These are the activations of a small neural network, seen along a few directions. Each row is one input.
Each table varies a few parts of the input and shows all the possible inputs, shuffled.
A made-up example of a description, with smaller parts first: line(4) and (point or ring(9) or (values(2) and ring(8))).
Shared parts are said once, and a part with two or three values counts as separate values.
In the rows, 128 means zero.

A family of inputs:
x1: [140 164 167 113 106  58 138 176 115 126 116 123 134  91 143  80]
x2: [ 78  83 148  63 176 190 186  60 185 113  90 101 130 206 113 180]
x3: [138  46  99  92 102 144 107  71 150 129  88 108 132 184 114 149]
x4: [103  75  58 146 142 170 100  98 139 149 151 116 120 171 101 182]
x5: [107 163 195 171 160 133 137 128  70 141 166 146 114  86 112  71]
x6: [ 71 100 117 107 195 241 178  65 170 114 137 114 153 194 107 183]
x7: [114  84  98 112  80 110 124  99 132 147 107 120  77 166 111 175]
x8: [129  19 125 104 104 155 112 104 176 102 100 129 124 167 112 152]
x9: [177 191 146 113  88  50 109 186 118 124 113 126 162  80 144  98]
x10: [124  42  94 149 128 209 102 109 156 100 148 136 148 157 106 156]
x11: [168 206 116 148 109 101  97 191  96 124 154 143 187  71 142 103]
x12: [110 182 158 155 150 125 132 164  99 133 159 138 127  93 128  70]
x13: [132 181 136 150 128 109 128 180  95 127 155 141 159  79 136  83]
x14: [115 147 226 133 139  82 145 123  88 138 126 129  91  98 118  68]
x15: [154 218 128 160 127 112 131 168 116 115 127 148 179  82 175  91]
x16: [130  67  67 136 122 197  99  76 133 128 137 120 156 169 109 154]
x17: [134  80 122 114 103 128 127 142 143 149 115 120  59 150 115 189]
x18: [118 165 188 117 129  74 141 160 117 131 120 121 103 104 135  68]
x19: [108  53  88 102 118 116 109  93 160 152 103 107  96 181 109 178]
x20: [159 207 126 146 180 105 143 135 111 110 149 155 151  79 172  92]
x21: [162 205 157 125 105  61 142 163 137 115  87 131 156  89 178  86]
x22: [109 109  65 157 104 164 115 104 113 147 151 130 102 152  99 177]
x23: [124  98  90 157 120 183 120 144 125 150 163 134  83 133 113 195]
x24: [168 189 158 107 160  54 152 131 128 107 110 134 127  93 183  92]
Describe the family of inputs behind these rows.
Answer: values(2) and (point or line(5) or line(6))
The inputs of x20 and x24 match in every part but the values(2) part. If x5 is changed in the same way as x20 into x24, which row does it become?
Answer: x14

A family of inputs:
x25: [139 119  87 162 103 170  94 156 111 137 162 136 147 117 109 145]
x26: [140  76 128  98  79  99 110 139 143 139  97 112 109 145 113 145]
x27: [146 125  76 132 127 144 116 138 153 121 128 131 148 134 144 155]
x28: [130  97 116 110 131 145 133  85 148 113 102 124 146 155 131 129]
x29: [152 143  72 153 129 170 108 139 135 121 154 138 162 122 138 164]
x30: [102 121 163  81 148 114 163 100 153 125  89 107 116 157 122 140]
x31: [ 96 145 127 124 167 163 155 114 138 126 133 122 142 143 130 131]
x32: [150 114  95 116 105 121 123 124 158 114 103 128 132 144 142 161]
x33: [133 110 113 136  90  98 113 127 110 153 124 126  82 131 121 139]
x34: [139  90 112 124  77 124 108 141 134 134 112 122 117 141 117 141]
x35: [120 107 100 132 151 161 121  97 144 113 131 130 164 146 127 127]
x36: [157 208 184 122 116  51 138 168 107 114 114 136 138  77 166  58]
x37: [ 91 110 156 141 169 168 148 117 122 131 151 132 104 135 115 119]
x38: [ 96 129 152 162 171 194 141 118 106 133 178 142 118 123 109 126]
x39: [134 139  88 175 117 144 100 143  86 157 175 142 113 109 112 142]
x40: [133 102  99 144  96 143  95 153 132 138 141 124 134 136 113 137]
x41: [125 120  98 158 111 114 101 139 106 154 153 132  99 123 115 136]
x42: [131  95 131 113  92  70 112 124 120 154 110 117  74 135 114 144]
x43: [158 194 194  94 121  26 141 167 114 118  94 129 128  77 162  62]
x44: [129  83 133  87 132 116 133  84 158 115  88 115 138 160 122 134]
x45: [154 101 109  87 108  99 128 124 167 124  86 117 123 148 139 163]
x46: [ 97  85 190  99 151 121 156 102 137 128 108 115  79 148 108 130]
x47: [155 231 158 165 140  93 133 184  83 117 166 152 171  52 157  66]
x48: [152 218 167 142 135  70 133 182 104 119 142 139 156  67 165  54]
x49: [103 135 149 106 144 143 160 101 145 123 107 114 124 156 130 134]
x50: [ 95  99 175 125 147 145 154 103 128 124 125 127  87 144 114 125]
x51: [ 99 161 122 147 170 186 148 115 119 123 159 135 157 129 123 141]
x52: [127 125  91 149 156 192 119 100 124 117 153 139 177 130 125 133]
Describe the family of inputs behind these rows.
Answer: line(4) and (point or line(6))
Start at x37 and move only the line(6) part, one step at a time. The first step leads to x31. Which rows follow, in order?
Answer: x35, x27, x40, x41

A family of inputs:
x53: [133  45  81  95  83 112 102 102 164 142  82 108  83 181 109 198]
x54: [124  67  45 171 119 214  81 119 129 139 173 138 152 150  93 177]
x55: [ 95  58  83 181 126 219 104 107 110 151 180 135 114 153  81 166]
x56: [119 148 175 132  91  87 125 180  99 145 131 123  99 104 115  97]
x57: [112  36 119 106  93 117 126  92 149 158  93 104  46 185  96 186]
x58: [104 151 201 108 135 113 155 153 116 134 121 116 118 115 118  99]
x59: [104 191 153 144 171 128 153 123  90 148 160 131 115 103 132 109]
x60: [134 134 174  97 151  89 143 102 141 106  95 123 155 124 151  71]
x61: [ 81  63 107 159 163 246 133  81 121 129 172 131 129 165  78 166]
x62: [169 142 138 111 109  81 114 121 137 103  95 131 175 109 156  81]
x63: [127 160 179 142 166 134 158 147 115 121 145 144 107  95 142 112]
x64: [146 213  90 144 135 115 123 136 114 125 142 137 177 105 160 119]
x65: [146 199  87 162 115  92 104 161  88 145 161 143 141  90 141 120]
x66: [126 122 201 115 143  92 141 109 111 123 111 129 116 115 128  70]
x67: [169 168 115 156 113  98 109 186 117 117 150 154 131  80 154 123]
x68: [148 172 138 105 101 101 129 169 142 114 105 118 181 112 148 110]
x69: [135  56  79  69 101 133 125  82 187 126  71 102 114 193 127 199]
x70: [137 173 153 126 175 131 160 141 148 103 128 138 146 106 166 111]
x71: [170 129 137 130  91  60  96 145 114 122 113 137 139  95 136  80]
x72: [114 162 174  94 141 111 159 146 145 116 100 113 159 125 140  99]
x73: [144 156 154 162 125 106 131 176  98 136 157 148  89  82 142 110]
x74: [139 120 176 134 102  66 109 136  99 135 124 133  95 104 126  68]
x75: [123  80  45 153 135 239  98  98 150 112 156 136 181 167 107 174]
x76: [102  51 112  59 136 140 158  62 191 125  72  99  94 207 116 190]
x77: [149 158 136 124  82  79 111 193 117 132 124 123 143  97 128 110]
x78: [118 188 126 166 126 100 123 151  72 161 170 138  97  93 130 108]
x79: [112 204 127 135 175 127 154 115 119 125 136 132 155 116 152 108]
x80: [ 95  42 141  77 131 138 154  67 166 142  90 100  61 199  97 188]
x81: [ 90  73  78 144 170 249 131  77 149 107 154 130 161 177  97 165]
x82: [173 180 117 140 133 122 132 163 142 100 129 147 168  92 172 123]
The inputs of x66 and x60 match in every part but one. If x58 is changed in the same way as x66 into x60, which row does it become?
Answer: x72
Describe the family of inputs behind these rows.
Answer: ring(5) and (values(2) or line(4))
Start at x57 and move only the ring(5) part, one step at a time. The first step leads to x80. Which rows follow, in order?
Answer: x76, x69, x53
Change only the values(2) part in x57. List by row number the other rows that result.
Answer: x55

A family of inputs:
x83: [124 101  70 129 130 173 121 102 148 131 129 124 136 161 121 180]
x84: [117  75 111 119 107 141 117 121 137 145 125 117  91 157 102 170]
x85: [ 91  96 105 148 158 198 132  92 123 137 159 129 119 157 102 152]
x86: [119 183 148 165 164 138 136 142  91 131 171 145 140  90 135  92]
x87: [121  60 165  58 118  90 151  84 175 123  57 101  81 178 125 147]
x88: [147 168 154 137 106  83 126 173 103 139 132 134 109  90 141 105]
x89: [136 181 145 149 147 138 135 159 116 110 150 144 168  91 145  96]
x90: [158 163 133 147 109  90 107 160 105 126 136 140 149  88 145  85]
x91: [138 158 206  73 111  28 157 135 135 123  65 112 108 116 152  83]
x92: [149 191 106 146 137 111 125 156 116 124 146 140 159  94 154 114]
x93: [108  91 103 134 142 198 130 105 148 116 138 127 147 159 110 159]
x94: [128  69  90 130 108 148 100 107 139 130 128 124 130 155 105 152]
Describe the family of inputs behind these rows.
Answer: values(2) and (point or line(5))
The inputs of x94 and x90 match in every part but the values(2) part. If x87 is changed in the same way as x94 into x90, which row does it become?
Answer: x91
